Each row below holds a small network's activations on one input, seen along a few directions.
Each table varies a few parts of the input and shows all the possible inputs, shuffled.
A made-up example of a description, with smaller parts first: one of 8 places around a ring, together with either a single point or one of 9 places along a line or (one of 2 separate values, together with one of 6 places along a line).
Shared parts are said once, and a part with two or three values counts as separate values.
In the rows, 128 means zero.

Other details of the inputs vary at random and push rows far along three fixed directions, the same in every table; ignore that.

A family of inputs:
r1: [159 148 124 139 118 126 164  97  95 157 150 136 143 122 127]
r2: [126 133 112 165 165 134 105 128 104 109 108 125 134 118 101]
r3: [101 134  99 163 148 129 122 109 124 125 116 128 127 142 124]
r4: [100 128 107 119  98 106 125 196 158 124  96 141 135 117 155]
r5: [ 98 138 106 168 146 126 119 106 129 127 120 129 126 133 121]
r6: [165 143 124 131 121 122 159  97  92 157 148 138 136 115 123]
r7: [106 129  97 157 152 125 117 109 120 125 113 131 121 137 120]
r8: [ 96 123 173  90 149 155 103 129 162 109 133  81 100 128 117]
r9: [130 123 106 164 159 121 110 116 131 114 121 147 120 153 116]
r10: [102 118 165  91 153 150 104 128 163 106 133  85 100 120 122]
r11: [148 142 140 135 116 118 149  91  90 166 138 134 141 124 122]
r12: [145 135 140 126 118 120 152  94  84 162 141 137 140 132 125]
r13: [150 123 189  57 112 153 136 116 121 143 164  84 118 119 129]
r14: [168 121 154 131 123 134 143  95 101 150 138 148 138 136 117]
r15: [146 135 134 134 119 120 159  93  86 160 143 139 146 130 134]
r16: [107 140  92 164 146 140 124 115 127 121 136 127 119 134 117]
r17: [102 138 102 163 154 133 132 116 125 119 128 135 121 141 118]
r18: [171 110 200  65 123 140 124 104 124 121 154 103 118 135 136]
r19: [128 116 108 166 160 128 111 116 133 121 117 149 124 148 113]
r20: [118 103 170  96 148 155  91 117 156  86 130 105 101 139 123]
r21: [114 135  94 159 157 130 127 116 124 121 118 134 115 135 115]
r22: [114  99 169 103 157 155  98 125 167 104 130  99 116 150 123]
r23: [118 132 117 130 111 115 117 222 152 102  91 133 154  95 148]
r24: [158 148 135 143 120 123 166  98  96 161 146 138 141 119 128]
r25: [156 129 142  94  72  93 159 172 128 160 123 146 151  90 165]
r26: [111 137  90 162 145 136 127 113 130 118 130 121 120 138 113]
r27: [ 99 140  98 159 140 127 113 108 123 128 121 131 125 136 112]
r28: [126 121 108 136 111 103 124 193 169 109 107 158 139 133 154]
r29: [121 114 115 137 107 118 124 187 169 109 102 161 139 121 149]
r30: [171 117 145 105  84 103 152 179 136 153 121 163 156 119 153]
r31: [124 134 109 164 146 124 111 113 127 106 121 150 119 155 114]
r32: [ 98 128 101 118  91 112 117 195 159 123 110 137 132 111 151]
r33: [174 134 143 136 121 121 148  93  99 136 145 147 139 143 131]
r34: [ 96 123 165  82 146 159 100 128 162 104 138  78 102 131 117]
r35: [154 135 117 140 110 121 155  92  92 158 144 128 145 128 127]
r36: [150 138 122 138 111 126 151  91  88 161 151 131 144 125 130]
r37: [155 115 189  51 119 154 134 111 123 139 166  80 115 112 133]
r38: [ 91 106 161  85 150 145  99 123 150 107 130  89 106 132 129]
r39: [155 136 129 127 118 119 147  88  90 160 144 133 141 118 126]
r40: [121 129 112 165 142 133 111 111 127 106 118 155 119 148 111]
r41: [ 99 105 148  86 141 148  94 121 156 105 131  75 105 129 122]
r42: [111 139  90 159 143 134 123 116 126 122 126 125 116 139 105]
r43: [156 127 123  93  65  99 155 178 123 157 130 147 151  91 166]
r44: [143 121 186  67 111 142 135 103 124 144 155  86 133 119 140]
r45: [117 133  84 159 148 130 124 114 126 119 126 127 115 132 109]
r46: [116 107 172  93 155 147  90 127 162 100 132  96 106 157 118]
r47: [108 139 100 163 154 136 131 115 128 120 122 128 121 141 119]
r48: [103 132 107 119 102 108 137 206 160 118 107 151 131 114 150]
r49: [172 123 148 103  71 109 158 169 132 133 128 164 152 110 164]
r50: [108 141 100 160 152 134 127 118 123 124 118 131 117 142 111]
r51: [126 110 115 133 110 114 118 186 165 110 101 162 132 117 146]
r52: [120 142 113 169 159 135 106 133 103 113 106 126 136 126  98]
r53: [109 126 104 116 107 106 137 204 161 115 108 151 129 106 155]
r54: [153 136 121 133 109 121 149  93  88 162 141 128 140 130 118]
Description of these inputs: one of 3 separate values, together with either a single point or one of 5 places around a ring or (one of 2 separate values, together with one of 6 places along a line).
- Changing only the choice among 3 separate values turns r47 into r21. The same change can be made to r15. Which row results? => r38
- Changing only the choice among 3 separate values turns r29 into r14. The same change can be made to r17. Which row results? => r48
- Change only the place on the ring of 5 in r20. List by row number the other rows that result. => r9, r18, r19, r51
- Change only the choice among 2 separate values in r7. List by row number the other rows that result. => r21
- Change only the choice among 2 separate values in r24. List by row number the other rows that result. => r5
- Change only the choice among 3 separate values in r9. List by row number the other rows that result. => r28, r46
